Each row below holds a small network's activations on one input, seen along a few directions.
In each table, some parts of the input vary, and every possible input appears once, in random order.
Descriptions start from the smaller parts, as in this example, which fits no table here: one of 2 separate values, together with either a single point or one of 9 places around a ring or (one of 4 places along a line, together with one of 8 places around a ring).
Shared parts are said once, and a part with two or three values counts as separate values.

Other details of the inputs shift rows strongly along two fixed directions, in all tables alike. That doesn't count.

Table:
r1: [20 2 -37 19 -16 -38 18 38 6 53 -6]
r2: [21 -10 -4 21 -14 25 12 23 -40 -13 -12]
r3: [-8 20 21 6 12 -6 -21 -19 -5 -21 -2]
r4: [4 4 -35 18 3 -34 8 10 7 61 4]
r5: [5 -19 -7 -9 -11 21 13 24 -14 -16 -8]
r6: [-8 31 6 -8 19 -63 -27 -29 58 12 28]
r7: [14 -11 -9 9 -22 -7 2 -13 -23 10 -13]
r8: [2 8 -7 11 -1 -4 3 18 -11 8 -40]
r9: [20 -4 -9 14 -16 1 9 26 7 12 14]
r10: [2 -18 30 -14 -6 45 1 -15 -3 -41 16]
r11: [-15 25 11 -17 8 -54 -32 -69 28 -2 19]
r12: [6 -2 -13 -3 -4 3 12 24 18 23 15]
r13: [7 4 -1 -3 -1 -6 -1 24 24 -6 10]
r14: [22 -13 -23 23 -25 13 29 68 -12 25 -10]
r15: [9 -7 -9 6 -19 15 17 38 15 1 6]
r16: [-9 7 42 1 27 34 -33 -27 -7 -54 7]
r17: [-6 5 -36 -13 -14 -74 2 -25 7 56 -20]
r18: [10 -7 -8 5 -13 19 16 51 11 -2 1]
r19: [-2 1 18 10 18 29 -12 -1 -24 -31 1]
r20: [-1 -3 14 1 3 45 9 14 -16 -41 16]
r21: [4 -4 -8 2 -16 15 17 17 -16 3 1]
r22: [11 9 39 15 15 22 -29 2 27 -50 35]
r23: [-6 22 12 5 6 -16 -14 -4 33 -4 21]
r24: [-21 16 0 -13 21 -23 -14 -35 10 5 13]
r25: [-17 28 12 2 29 -53 -30 -57 14 11 1]
r26: [-4 6 40 -2 25 34 -21 -8 10 -54 -22]
r27: [-6 18 25 -5 24 -14 -16 -6 47 -20 23]
r28: [-1 -19 5 -9 -9 24 10 3 -5 -9 -11]
r29: [4 -15 10 1 -8 31 -1 -8 -25 -8 -13]
r30: [-15 27 18 -7 30 -47 -26 -37 63 7 28]
r31: [-9 15 -13 4 6 -71 -11 -55 7 49 -12]
r32: [-10 -7 -13 -9 11 -7 10 8 -6 8 -6]
r33: [-6 18 10 7 27 -36 -13 -12 39 5 14]
r34: [-1 -11 -2 -5 -21 20 12 4 -11 -1 -4]
r35: [6 -9 10 -5 12 26 2 30 18 -23 14]
r36: [1 -22 5 -11 -12 21 13 3 -5 -5 -12]
r37: [-3 -12 -23 -7 -27 3 14 21 -18 19 -24]
r38: [7 7 -32 14 -14 -48 5 -13 -17 46 -20]
r39: [6 0 12 15 0 32 0 15 -32 -26 -10]
r40: [-13 12 24 -12 15 -13 -17 -48 20 -18 20]
r41: [10 -23 -21 -8 -28 16 20 29 -20 11 -20]
r42: [8 -4 14 12 6 31 1 6 -26 -24 0]
r43: [23 -19 6 20 -10 50 21 42 -3 -10 12]
r44: [-7 -21 8 -20 -6 35 3 4 -8 -19 -8]
r45: [-3 18 20 3 17 -4 -20 -16 11 -28 -20]
r46: [20 -19 -23 14 -18 9 32 34 0 35 4]
r47: [-11 25 20 -2 31 3 -24 -19 10 -21 -19]
r48: [2 -7 -2 6 -6 12 -2 -7 -25 13 -15]
r49: [1 -4 39 7 1 57 -13 1 -17 -55 -3]
r50: [6 -20 -11 -6 -24 36 21 40 -24 -10 -18]
r51: [-6 2 -55 0 -14 -52 23 21 -17 64 -27]
r52: [-15 -3 28 -20 23 36 -19 -11 8 -58 9]
r53: [-2 -4 14 -5 -12 31 1 0 -9 -25 7]
r54: [16 -2 -28 24 -21 -14 22 40 -3 43 -6]
r55: [-4 -3 -32 -4 0 -49 15 -3 3 52 -17]
r56: [-14 -1 11 -16 -4 8 -9 -8 4 -22 -5]
r57: [-13 -2 -37 -9 -6 -43 11 -26 -4 60 -4]
r58: [0 0 -32 2 -7 -46 24 -10 -6 59 -5]
r59: [-17 -1 -5 -14 20 4 -6 0 -1 -10 1]
r60: [22 -21 -24 8 -24 22 33 32 -37 12 0]
r61: [-11 17 7 -11 4 -36 -23 -52 17 -2 18]
r62: [12 -10 -2 9 4 32 10 42 0 -4 9]
r63: [-3 -3 13 -9 13 21 -4 10 -2 -43 6]
r64: [-14 31 16 -3 17 -61 -46 -72 16 -3 6]
r65: [7 -8 -16 9 -27 2 13 8 -29 27 -25]
r66: [8 -8 9 -6 -9 28 2 -3 -9 -28 16]
r67: [5 -3 -33 4 -7 -29 32 7 -20 50 -2]
r68: [-5 16 18 -1 25 -2 -21 -8 32 -6 33]
r69: [11 -14 -15 11 -16 3 16 0 -27 28 -21]
r70: [-14 9 8 -10 23 12 -7 -15 -2 -18 19]
r71: [-24 5 17 -24 20 -7 -24 -33 16 -21 5]
r72: [-5 -15 11 -15 -9 34 0 -14 -6 -17 8]
Description of these inputs: one of 4 separate values, together with either a single point or one of 5 places around a ring or (one of 3 separate values, together with one of 4 places along a line).
Q: Changing only the choice among 4 separate values turns r4 into r43. The same change can be made to r59. Which row results?
A: r32
Q: Changing only the choice among 4 separate values turns r23 into r46. The same change can be made to r15. Which row results?
A: r30
Q: Change only the choice among 3 separate values in r66. List by row number the other rows that result.
A: r5, r38
Q: Change only the place on the line of 4 in r32. List by row number the other rows that result.
A: r28, r36, r55
Q: Change only the choice among 4 separate values in r11. List by row number the other rows that result.
A: r10, r34, r72
Q: Change only the place on the ring of 5 in r6. List by row number the other rows that result.
A: r1, r9, r13, r22

Table:
r73: [9 -2 -31 8 -31 -51 14 -2 1 54 -3]
r74: [-14 8 18 -15 28 14 -18 -6 20 -29 16]
r75: [-2 21 7 8 25 -22 -16 -7 1 4 -6]
r76: [20 -20 -23 13 -31 30 19 19 -44 11 -16]
r77: [1 -6 20 -8 -7 27 -5 8 9 -43 9]
r78: [-11 -2 -24 -7 -11 -31 12 -26 -22 41 -40]
r79: [-2 8 4 -3 15 5 5 10 13 2 8]
r80: [1 5 7 3 17 17 -12 8 -10 -22 -12]
r81: [-7 -10 2 -12 9 18 3 10 3 -17 10]
r82: [-33 46 24 -3 46 -60 -36 -57 48 -3 34]
r83: [20 -20 -22 22 -32 24 28 57 -10 24 -18]
r84: [22 -19 -19 17 -28 23 23 19 -40 15 -16]
r85: [0 -10 11 -19 -11 14 4 -8 -1 -7 -17]
r86: [2 4 26 24 10 22 -14 8 -12 -26 2]
r87: [-9 12 22 -8 16 -3 -21 1 26 -36 6]
r88: [-4 -6 -5 -11 2 12 9 2 -5 -9 15]
r89: [-8 19 -27 -6 3 -66 3 -41 20 58 15]
r90: [0 3 -32 -4 -18 -45 16 15 3 47 -21]
r91: [-4 0 32 -3 7 44 -12 -5 -18 -58 2]
r92: [-10 2 17 -13 5 13 -15 -18 8 -19 29]
r93: [-13 35 -28 3 11 -83 -11 -19 44 50 -8]
r94: [29 -18 -17 25 -18 21 20 25 -32 19 -12]
r95: [-4 1 30 -3 16 31 -12 -2 -12 -58 -1]
r96: [33 -28 -20 19 -31 15 33 43 -13 29 -11]
r97: [-16 -27 1 -19 -1 29 7 -8 -8 -6 -6]
r98: [-2 5 25 -10 1 5 -27 -19 24 -30 21]
r99: [3 0 4 1 8 -4 5 -5 7 10 22]
Q: What do these inputs look like to the network?
A: one of 3 separate values, together with either a single point or one of 8 places around a ring
Q: Changing only the choice among 3 separate values turns r78 into r97. The same change can be made to r91. Which row results?
A: r88
Q: List by row number the other rows that have the choice among 3 separate values in common with r93.
A: r73, r77, r83, r85, r87, r90, r96, r98
